These are the activations of a small network on made-up records, seen along a few directions, one row for each record.
Each row is followed by the record's values for the fields V, P, H, K, U.
Not every record has every field; a missing one is left out.
Other fields move the rows too, some of them a lot.
In the rows, 500 means zero.
Random noise pushes rows far along 18 fixed directions. That doesn't count. These rows show it; they differ only by the noise:
219; 563; 630; 359; 671; 415; 517; 461; 554; 242; 786; 589; 381; 478; 604; 519; 711; 511; 498; 499; 463; 625; 438; 475; 589; 403; 654; 605; 431; 531
296; 608; 485; 488; 469; 603; 354; 552; 149; 504; 629; 148; 660; 293; 617; 390; 604; 604; 206; 338; 536; 491; 460; 625; 476; 687; 562; 354; 313; 413
760; 299; 683; 495; 361; 345; 584; 670; 724; 477; 631; 511; 544; 403; 635; 485; 404; 430; 462; 331; 289; 788; 312; 684; 600; 363; 468; 558; 389; 638
568; 335; 423; 456; 483; 493; 447; 522; 390; 380; 593; 229; 672; 485; 682; 222; 666; 469; 503; 269; 567; 325; 508; 662; 410; 283; 570; 521; 539; 328
419; 505; 406; 542; 511; 592; 507; 230; 486; 414; 383; 381; 623; 572; 430; 462; 564; 506; 669; 295; 515; 461; 567; 477; 429; 420; 611; 397; 545; 461
726; 342; 510; 606; 653; 321; 376; 336; 635; 448; 420; 584; 361; 626; 354; 522; 489; 287; 637; 714; 547; 495; 533; 374; 304; 509; 496; 484; 590; 245
850; 477; 579; 522; 530; 535; 438; 494; 700; 775; 517; 497; 556; 890; 543; 655; 418; 409; 682; 455; 579; 513; 520; 546; 630; 284; 519; 613; 489; 486
317; 483; 457; 415; 606; 439; 426; 442; 502; 365; 611; 535; 479; 604; 566; 322; 460; 358; 482; 490; 299; 625; 634; 506; 377; 530; 602; 648; 588; 230
460; 509; 375; 710; 635; 551; 257; 511; 422; 608; 621; 308; 825; 408; 475; 384; 421; 489; 167; 410; 605; 516; 532; 368; 532; 394; 659; 570; 451; 436
570; 440; 491; 442; 566; 555; 428; 622; 498; 549; 291; 390; 895; 397; 750; 315; 524; 554; 540; 643; 536; 442; 589; 370; 227; 215; 646; 497; 532; 551
477; 521; 603; 727; 532; 543; 397; 453; 501; 635; 607; 540; 458; 733; 456; 589; 484; 411; 574; 467; 456; 379; 516; 318; 607; 501; 478; 732; 606; 350
543; 423; 331; 544; 208; 359; 466; 493; 436; 525; 671; 652; 380; 745; 368; 393; 525; 754; 426; 342; 510; 421; 505; 625; 615; 688; 373; 537; 311; 448
572; 517; 734; 604; 619; 539; 532; 503; 266; 380; 467; 365; 274; 432; 478; 664; 605; 335; 430; 606; 447; 366; 265; 625; 582; 479; 432; 397; 555; 344
470; 443; 437; 435; 462; 788; 351; 407; 454; 261; 78; 242; 519; 613; 584; 577; 511; 696; 349; 394; 627; 510; 829; 464; 440; 397; 525; 402; 432; 568
519; 272; 452; 427; 434; 486; 607; 532; 370; 538; 627; 575; 399; 423; 448; 409; 527; 333; 634; 376; 490; 148; 260; 381; 512; 509; 357; 389; 549; 342
310; 638; 697; 505; 400; 624; 518; 301; 530; 453; 366; 455; 502; 674; 543; 596; 608; 634; 627; 272; 519; 692; 659; 523; 668; 566; 613; 519; 607; 541
633; 320; 398; 383; 426; 557; 456; 564; 414; 367; 300; 254; 437; 470; 563; 230; 567; 325; 483; 428; 516; 401; 682; 560; 465; 563; 438; 478; 636; 365
367; 591; 427; 327; 367; 365; 599; 459; 702; 673; 514; 852; 502; 760; 587; 486; 400; 598; 562; 554; 499; 724; 698; 607; 465; 601; 552; 461; 616; 551
744; 413; 784; 531; 302; 601; 527; 612; 351; 609; 339; 463; 541; 413; 459; 507; 439; 533; 778; 428; 317; 368; 322; 281; 518; 642; 412; 617; 474; 462
342; 489; 711; 652; 444; 437; 327; 390; 404; 721; 612; 375; 561; 733; 552; 333; 900; 477; 596; 365; 680; 521; 441; 452; 792; 616; 500; 410; 464; 264

469; 361; 323; 249; 493; 541; 526; 505; 332; 480; 413; 358; 480; 274; 431; 181; 405; 189; 559; 433; 355; 465; 517; 509; 339; 781; 421; 315; 557; 211 => V=v1 P=p2 H=h3 U=u1
809; 683; 658; 490; 479; 510; 384; 636; 494; 646; 580; 246; 614; 472; 528; 519; 330; 450; 525; 492; 292; 785; 516; 634; 518; 694; 588; 795; 407; 502 => V=v1 H=h1 U=u1
661; 583; 308; 669; 448; 547; 468; 456; 284; 575; 370; 213; 672; 320; 349; 354; 371; 402; 488; 479; 351; 406; 497; 586; 308; 689; 490; 485; 579; 393 => V=v2 H=h1 U=u1
702; 572; 286; 473; 756; 500; 345; 380; 511; 666; 571; 438; 565; 575; 318; 605; 490; 447; 465; 660; 788; 400; 469; 415; 448; 436; 619; 308; 278; 551 => V=v2 P=p1 H=h1 U=u2
630; 771; 382; 601; 439; 569; 609; 622; 357; 700; 501; 256; 593; 351; 564; 582; 557; 518; 528; 620; 550; 269; 445; 662; 435; 593; 442; 492; 529; 777 => H=h2 U=u1
627; 562; 488; 327; 387; 447; 643; 573; 503; 293; 507; 657; 259; 611; 508; 600; 523; 744; 407; 513; 627; 456; 575; 797; 607; 470; 510; 560; 541; 666 => V=v2 P=p1 H=h3 U=u2
654; 313; 361; 376; 503; 678; 459; 521; 481; 147; 396; 442; 157; 753; 494; 673; 426; 551; 560; 498; 352; 201; 611; 471; 357; 353; 302; 690; 349; 444 => V=v2 P=p1 H=h1 U=u1
487; 431; 432; 598; 617; 500; 445; 428; 668; 449; 622; 452; 272; 423; 437; 714; 543; 316; 623; 583; 685; 228; 579; 210; 385; 539; 407; 542; 624; 534 => H=h4 K=k1 U=u1
625; 449; 481; 510; 601; 309; 557; 428; 705; 341; 443; 523; 361; 452; 540; 573; 433; 308; 350; 632; 570; 725; 615; 827; 350; 412; 550; 311; 677; 490 => V=v1 P=p2 H=h4 K=k1 U=u2
449; 485; 544; 340; 667; 484; 426; 394; 513; 164; 619; 358; 535; 599; 622; 377; 725; 562; 645; 414; 394; 572; 509; 576; 405; 260; 690; 609; 271; 452 => V=v2 P=p1 H=h3 U=u2
453; 597; 621; 605; 604; 437; 531; 487; 600; 401; 409; 575; 569; 492; 604; 463; 486; 426; 616; 680; 398; 556; 684; 466; 301; 379; 659; 726; 813; 490 => V=v1 P=p1 H=h4 K=k2 U=u2
731; 343; 431; 646; 341; 349; 447; 558; 578; 480; 498; 568; 354; 589; 385; 467; 506; 559; 491; 565; 430; 472; 486; 462; 477; 632; 320; 537; 292; 586 => V=v2 P=p2 H=h2 U=u2
399; 290; 821; 402; 411; 498; 444; 480; 578; 491; 322; 546; 586; 489; 594; 397; 659; 568; 595; 373; 566; 737; 463; 316; 648; 448; 543; 301; 408; 466 => V=v1 P=p1 H=h4 K=k1 U=u2
645; 480; 674; 297; 494; 592; 594; 620; 521; 549; 145; 634; 729; 217; 457; 435; 299; 565; 405; 535; 600; 716; 486; 303; 686; 422; 702; 473; 724; 660 => V=v2 P=p2 H=h1 U=u2
675; 377; 470; 505; 533; 497; 593; 344; 561; 392; 252; 518; 427; 542; 297; 484; 429; 372; 551; 445; 376; 707; 367; 620; 625; 434; 450; 317; 431; 489 => V=v2 P=p2 H=h2 U=u1
697; 590; 569; 349; 531; 472; 574; 677; 496; 621; 644; 586; 461; 544; 551; 598; 419; 504; 491; 606; 561; 433; 439; 621; 595; 417; 556; 581; 493; 579 => V=v1 P=p2 H=h4 K=k2 U=u2
740; 580; 721; 620; 562; 536; 406; 498; 638; 591; 389; 430; 363; 584; 477; 763; 432; 403; 561; 625; 608; 590; 611; 476; 544; 580; 467; 645; 641; 486 => V=v1 H=h3 U=u1
391; 475; 91; 362; 548; 740; 572; 566; 558; 498; 355; 681; 411; 587; 325; 509; 214; 401; 315; 500; 443; 438; 671; 388; 647; 426; 385; 444; 433; 695 => V=v1 P=p2 H=h3 U=u2
428; 411; 378; 714; 474; 332; 508; 478; 514; 644; 726; 634; 657; 519; 388; 288; 538; 436; 420; 387; 434; 480; 298; 408; 634; 453; 505; 516; 457; 492 => V=v2 P=p1 H=h2 U=u2
573; 585; 456; 607; 546; 565; 489; 577; 373; 444; 561; 175; 715; 270; 500; 232; 606; 380; 486; 350; 469; 451; 504; 574; 569; 461; 641; 666; 573; 597 => V=v1 P=p1 H=h3 U=u2
507; 533; 693; 444; 366; 550; 681; 536; 437; 528; 469; 533; 400; 608; 604; 574; 612; 530; 584; 376; 503; 450; 400; 672; 703; 467; 448; 468; 601; 570 => V=v1 P=p1 H=h2 U=u2
364; 739; 485; 687; 501; 354; 578; 377; 336; 557; 608; 739; 694; 568; 452; 451; 477; 753; 448; 566; 480; 495; 452; 683; 341; 466; 690; 561; 638; 411 => V=v1 P=p1 H=h2 U=u2
573; 633; 647; 670; 312; 431; 520; 646; 308; 659; 562; 447; 386; 454; 472; 513; 551; 550; 406; 578; 477; 403; 417; 599; 671; 785; 391; 603; 610; 494 => V=v2 H=h4 K=k1 U=u1
531; 629; 497; 321; 479; 533; 527; 428; 484; 482; 473; 505; 474; 471; 435; 501; 737; 704; 664; 450; 869; 478; 597; 472; 608; 636; 605; 466; 458; 687 => V=v1 P=p2 H=h2 U=u2
393; 543; 514; 285; 586; 452; 702; 401; 539; 479; 595; 555; 472; 425; 515; 543; 709; 449; 613; 441; 705; 466; 341; 616; 666; 338; 610; 192; 542; 659 => V=v2 P=p1 H=h4 K=k2 U=u2
478; 524; 544; 664; 502; 529; 481; 590; 388; 442; 431; 632; 595; 431; 407; 450; 498; 668; 508; 646; 444; 333; 463; 276; 491; 414; 523; 679; 487; 533 => V=v1 P=p2 H=h4 K=k2 U=u2
477; 522; 501; 461; 544; 376; 638; 539; 422; 528; 659; 686; 600; 329; 448; 459; 538; 588; 480; 556; 580; 418; 237; 575; 534; 391; 559; 407; 498; 521 => V=v1 P=p2 H=h3 U=u1
658; 431; 694; 500; 435; 465; 502; 438; 432; 577; 463; 715; 485; 485; 412; 717; 324; 641; 657; 534; 491; 433; 319; 381; 279; 586; 475; 432; 430; 342 => V=v1 P=p2 H=h1 U=u2
514; 545; 489; 442; 631; 520; 364; 358; 408; 539; 539; 462; 595; 726; 494; 418; 589; 562; 544; 446; 746; 434; 601; 564; 493; 402; 655; 570; 608; 192 => V=v1 P=p1 H=h1 U=u1
707; 522; 565; 693; 412; 375; 509; 518; 555; 458; 340; 422; 654; 402; 316; 271; 695; 577; 624; 574; 412; 657; 422; 488; 700; 467; 543; 569; 400; 686 => V=v1 P=p1 H=h4 K=k2 U=u1
215; 536; 263; 626; 530; 713; 449; 426; 471; 452; 327; 170; 619; 394; 547; 363; 606; 310; 442; 420; 388; 438; 687; 343; 442; 539; 474; 363; 473; 703 => V=v2 P=p1 H=h3 U=u2
735; 209; 627; 421; 199; 228; 531; 712; 553; 505; 563; 902; 294; 432; 412; 422; 420; 695; 551; 559; 583; 407; 422; 351; 471; 733; 330; 605; 530; 407 => V=v2 P=p1 H=h4 K=k1 U=u2
373; 352; 527; 586; 645; 437; 405; 598; 367; 465; 574; 406; 411; 285; 538; 423; 726; 299; 334; 687; 543; 417; 295; 445; 490; 517; 340; 211; 289; 394 => V=v1 P=p2 H=h4 K=k1 U=u2
702; 619; 210; 380; 596; 659; 318; 624; 508; 766; 586; 311; 645; 730; 522; 505; 350; 509; 283; 505; 667; 513; 678; 647; 586; 443; 544; 560; 273; 579 => V=v1 P=p1 H=h1 U=u1
165; 320; 406; 487; 303; 481; 439; 246; 688; 522; 476; 673; 628; 716; 557; 441; 498; 729; 546; 189; 629; 591; 693; 325; 460; 483; 506; 398; 579; 364 => H=h1 U=u1

Which values does each new row have?
427; 431; 272; 442; 515; 524; 517; 502; 378; 496; 390; 678; 519; 508; 341; 250; 665; 592; 489; 566; 815; 173; 567; 233; 648; 445; 505; 478; 605; 533 => V=v1 P=p2 H=h2 U=u2
440; 582; 508; 612; 702; 369; 488; 473; 470; 677; 577; 700; 572; 412; 417; 503; 418; 316; 575; 834; 472; 377; 416; 275; 266; 543; 572; 466; 646; 380 => V=v1 P=p1 H=h3 U=u2
438; 399; 423; 294; 501; 513; 553; 473; 500; 693; 521; 553; 716; 474; 573; 385; 479; 446; 565; 388; 605; 505; 399; 495; 474; 394; 550; 189; 440; 456 => V=v1 P=p2 H=h1 U=u2
374; 553; 713; 568; 458; 633; 462; 604; 180; 526; 603; 256; 681; 485; 787; 444; 586; 569; 414; 307; 405; 389; 408; 693; 440; 440; 529; 582; 505; 295 => V=v1 P=p2 H=h2 U=u2
628; 612; 367; 533; 524; 290; 626; 475; 719; 648; 699; 608; 630; 466; 509; 392; 468; 353; 731; 558; 488; 545; 550; 626; 323; 498; 611; 667; 734; 584 => V=v1 P=p1 H=h1 U=u1
781; 451; 637; 638; 497; 594; 441; 614; 282; 593; 404; 488; 664; 557; 500; 553; 338; 651; 281; 469; 605; 333; 363; 585; 603; 244; 554; 597; 602; 324 => V=v2 P=p2 H=h1 U=u2
517; 574; 587; 538; 496; 437; 497; 517; 564; 355; 530; 531; 343; 541; 452; 599; 608; 601; 613; 662; 394; 510; 490; 426; 527; 509; 486; 653; 392; 613 => H=h4 K=k1 U=u1
337; 498; 560; 375; 594; 490; 552; 440; 485; 534; 600; 417; 647; 471; 618; 317; 677; 317; 768; 442; 350; 577; 366; 524; 449; 436; 563; 385; 424; 391 => V=v1 P=p2 H=h1 U=u2
292; 645; 451; 791; 531; 307; 406; 451; 755; 722; 619; 478; 597; 451; 592; 501; 728; 431; 456; 721; 662; 673; 622; 436; 459; 637; 483; 414; 524; 725 => V=v1 H=h3 U=u1
647; 419; 470; 458; 430; 589; 455; 671; 462; 551; 402; 472; 463; 562; 606; 467; 499; 585; 409; 531; 783; 219; 672; 395; 573; 444; 432; 712; 760; 463 => H=h2 U=u1
637; 342; 591; 422; 671; 591; 306; 793; 581; 597; 457; 341; 448; 627; 740; 494; 572; 251; 413; 744; 482; 493; 516; 406; 555; 310; 341; 521; 280; 486 => V=v1 P=p1 H=h3 U=u2
443; 460; 583; 665; 409; 533; 400; 597; 564; 483; 605; 380; 443; 487; 599; 588; 559; 578; 371; 414; 545; 447; 580; 415; 595; 499; 430; 636; 468; 615 => V=v2 H=h4 K=k1 U=u1
479; 397; 613; 504; 518; 544; 469; 573; 293; 318; 587; 490; 285; 317; 502; 673; 522; 562; 343; 499; 599; 214; 352; 389; 430; 582; 416; 490; 467; 438 => V=v2 P=p1 H=h3 U=u2
494; 479; 461; 354; 515; 369; 520; 596; 665; 762; 594; 732; 559; 615; 557; 431; 410; 421; 348; 587; 579; 739; 466; 583; 688; 451; 508; 414; 535; 473 => V=v1 H=h1 U=u1
589; 468; 582; 481; 414; 371; 508; 597; 500; 468; 633; 570; 531; 362; 529; 504; 526; 683; 470; 504; 486; 522; 354; 443; 469; 562; 500; 639; 393; 590 => V=v2 H=h2 U=u1
193; 500; 506; 465; 638; 606; 530; 463; 392; 218; 532; 313; 588; 473; 652; 338; 700; 465; 413; 389; 271; 530; 409; 567; 600; 182; 602; 515; 428; 486 => V=v2 H=h1 U=u1
403; 641; 613; 480; 662; 530; 427; 407; 620; 495; 552; 503; 431; 697; 616; 744; 504; 476; 556; 593; 558; 582; 659; 542; 395; 425; 606; 536; 561; 462 => V=v2 P=p1 H=h4 K=k1 U=u2
